These are the activations of a small network on made-up records, seen along a few directions, one row for each record.
After each row come some of the record's fields: J, Y, U, B.
A field that a record lacks is written missing.
The largest differences between rows may come from other fields.
In the rows, 500 means zero.
Random noise pushes rows far along 5 fixed directions. That doesn't count. These rows show it; they differ only by the noise:
[295 557 677 843 318 537 687 518 611 439 525 776 625 487 594 578 360]
[493 460 716 567 637 358 546 622 577 478 347 684 577 503 402 665 462]
[606 557 280 351 535 722 442 602 584 581 585 441 436 603 516 393 240]
[425 470 509 673 342 438 436 427 362 383 551 447 567 437 621 636 448]
[451 386 563 411 465 484 727 159 446 651 434 648 477 430 500 359 737]
[527 578 639 606 583 524 544 706 664 620 505 590 545 549 496 619 275]
[572 454 647 466 699 363 466 654 553 503 353 585 542 520 383 663 441]

[485 373 420 514 677 344 304 559 434 208 331 611 579 511 266 571 461] -> J=j3 Y=y5 U=u4 B=b6
[377 529 679 613 411 432 590 715 593 228 325 721 570 588 482 659 484] -> J=j2 Y=y3 U=u4 B=b1
[513 501 519 404 528 487 581 507 556 549 447 567 432 554 517 502 588] -> J=j1 Y=y1 U=u2 B=b1
[496 612 565 689 567 561 466 631 632 656 622 500 586 507 517 532 298] -> J=j3 Y=y1 U=u4 B=b6
[471 448 418 435 452 552 636 364 514 566 495 645 380 506 385 407 511] -> J=j2 Y=missing U=u4 B=b1
[475 506 475 515 478 631 609 422 633 612 562 618 533 551 512 379 601] -> J=j1 Y=y2 U=u2 B=b1
[396 500 493 443 442 495 703 463 546 390 359 770 421 618 426 489 529] -> J=j3 Y=y1 U=u4 B=b6
[597 519 515 470 539 444 459 591 571 642 568 484 563 537 520 567 597] -> J=j2 Y=y4 U=u4 B=b1
[501 660 547 627 380 575 396 744 494 392 568 225 479 522 715 661 261] -> J=j1 Y=y2 U=u2 B=b1
[532 561 576 463 690 504 504 865 761 459 403 711 488 622 277 613 303] -> J=j3 Y=missing U=u4 B=b6
[465 332 333 342 554 444 488 232 420 406 391 690 552 477 338 311 818] -> J=j3 Y=y5 U=u4 B=b6
[470 413 808 622 580 151 463 515 416 441 400 494 561 377 425 826 744] -> J=j1 Y=missing U=u2 B=b1
[418 452 714 402 573 518 700 477 517 392 239 620 430 466 464 343 537] -> J=j1 Y=y2 U=u2 B=b1
[463 707 430 460 275 773 822 455 748 765 642 663 352 676 636 348 448] -> J=j3 Y=y3 U=u4 B=b6
[384 625 419 791 267 648 564 340 516 704 786 505 559 442 684 421 417] -> J=j3 Y=y1 U=u4 B=b6
[632 593 465 263 564 544 443 782 650 500 466 501 447 699 510 607 447] -> J=missing Y=y4 U=missing B=missing
[476 555 474 557 441 570 492 603 576 486 571 455 551 536 581 519 399] -> J=j2 Y=y1 U=u4 B=b1
[511 433 417 350 578 464 644 518 565 343 326 760 404 632 326 481 517] -> J=j1 Y=y4 U=u2 B=b1
[545 579 446 516 484 506 397 591 584 511 616 477 616 558 537 569 580] -> J=j3 Y=y2 U=u4 B=b6
[534 499 237 378 432 634 459 409 520 497 581 543 489 565 501 309 555] -> J=j3 Y=y4 U=u4 B=b6
[497 566 459 784 249 417 429 431 391 617 792 362 506 486 738 716 528] -> J=j1 Y=y4 U=u2 B=b1
[376 517 597 470 313 509 794 451 554 412 418 651 430 587 578 466 563] -> J=j2 Y=y4 U=u4 B=b1
[588 439 195 279 591 564 220 508 234 271 452 185 351 453 470 376 249] -> J=j1 Y=y5 U=u2 B=b1
[394 565 533 599 559 629 591 659 632 406 428 713 485 537 423 326 130] -> J=missing Y=y5 U=missing B=missing
[529 531 587 606 615 436 472 575 609 645 577 546 686 459 456 578 592] -> J=j2 Y=y5 U=u4 B=b1
[488 547 552 573 625 563 641 545 694 699 539 729 547 519 433 417 476] -> J=j1 Y=y1 U=u2 B=b1
[498 476 369 384 572 542 401 472 435 364 457 451 516 497 444 385 462] -> J=j3 Y=y1 U=u4 B=b6
[452 462 278 520 322 634 515 273 389 395 558 549 416 508 536 360 355] -> J=missing Y=y3 U=missing B=missing
[422 501 412 397 479 696 598 423 624 491 512 612 607 527 503 241 633] -> J=j2 Y=y5 U=u4 B=b1
[466 536 453 435 437 684 780 387 631 724 544 684 340 539 418 305 452] -> J=j2 Y=missing U=u4 B=b1
[447 514 361 591 382 603 379 560 448 377 605 433 557 509 581 470 338] -> J=j2 Y=y1 U=u4 B=b1
[553 579 189 408 416 693 425 565 536 541 661 430 431 644 516 466 364] -> J=j2 Y=y5 U=u4 B=b1
[506 437 576 548 625 346 460 572 500 450 409 617 526 527 392 658 540] -> J=j1 Y=y5 U=u2 B=b1
[377 590 601 707 408 648 756 520 708 638 608 748 472 509 500 451 397] -> J=j1 Y=missing U=u2 B=b1
[539 532 470 457 532 486 406 667 600 474 518 489 474 543 430 619 414] -> J=j3 Y=missing U=u4 B=b6
[645 573 306 380 501 592 263 710 391 387 558 205 411 555 541 537 212] -> J=j2 Y=y3 U=u4 B=b1
[594 544 655 476 690 441 573 521 530 769 423 496 392 458 428 503 363] -> J=j3 Y=y1 U=u4 B=b6
[529 500 595 516 587 526 572 516 606 608 485 538 502 524 471 481 519] -> J=j1 Y=y2 U=u2 B=b1
[564 533 416 499 361 483 341 476 308 473 576 215 407 492 642 576 425] -> J=j3 Y=y3 U=u4 B=b6
[343 553 577 758 381 560 615 358 524 552 586 576 602 389 587 381 468] -> J=j3 Y=y5 U=u4 B=b6
[509 508 731 445 554 407 838 413 616 660 346 734 372 560 437 549 508] -> J=missing Y=y4 U=missing B=missing

Here are new rows. What are their fields?
[537 429 359 256 562 522 470 484 561 440 443 576 433 548 352 427 588] -> J=j3 Y=missing U=u4 B=b6
[436 374 533 479 387 377 548 324 366 321 378 599 531 447 488 475 768] -> J=j2 Y=y3 U=u4 B=b1
[660 624 362 433 557 611 351 596 574 712 691 278 511 546 560 473 420] -> J=j3 Y=y2 U=u4 B=b6
[348 478 610 811 327 388 505 481 439 332 561 571 552 413 546 707 499] -> J=j1 Y=missing U=u2 B=b1
[539 459 268 270 357 516 699 239 423 576 500 534 256 620 522 461 679] -> J=j1 Y=y4 U=u2 B=b1
[448 438 428 396 466 552 609 262 474 484 438 620 482 502 446 310 687] -> J=j3 Y=y2 U=u4 B=b6
[431 527 569 649 413 589 621 404 558 593 579 524 522 475 594 432 499] -> J=j1 Y=y2 U=u2 B=b1
[428 608 602 580 441 671 575 596 727 560 612 573 697 537 607 426 579] -> J=j2 Y=y2 U=u4 B=b1
[628 354 385 190 654 409 416 401 448 522 405 482 386 498 302 479 657] -> J=j3 Y=missing U=u4 B=b6
[486 398 258 375 457 565 435 383 382 316 510 496 404 485 418 400 538] -> J=j1 Y=missing U=u2 B=b1
[564 582 465 480 526 601 439 619 579 558 571 340 498 526 587 460 428] -> J=j1 Y=y2 U=u2 B=b1
[461 526 696 608 419 384 457 463 425 559 564 328 604 403 693 654 616] -> J=missing Y=y1 U=missing B=missing
[313 508 832 511 471 624 812 427 624 437 334 682 641 402 562 213 665] -> J=j2 Y=y2 U=u4 B=b1
[494 507 596 573 433 464 646 381 541 779 577 536 403 455 491 574 539] -> J=j2 Y=missing U=u4 B=b1
[465 556 689 555 643 517 620 725 726 522 397 682 543 548 458 531 393] -> J=j1 Y=y1 U=u2 B=b1
[701 483 314 233 793 592 384 563 614 731 533 460 453 584 329 350 426] -> J=j3 Y=y1 U=u4 B=b6
[393 543 755 794 604 462 601 681 641 521 430 685 553 483 454 569 265] -> J=j1 Y=y5 U=u2 B=b1
[581 433 393 262 796 532 410 749 633 311 304 717 490 670 219 434 428] -> J=j1 Y=y2 U=u2 B=b1
[507 516 474 418 370 551 597 283 460 735 632 370 488 448 677 389 724] -> J=j2 Y=y1 U=u4 B=b1
[357 596 380 563 282 754 632 559 693 362 557 700 573 589 599 305 427] -> J=j2 Y=y4 U=u4 B=b1
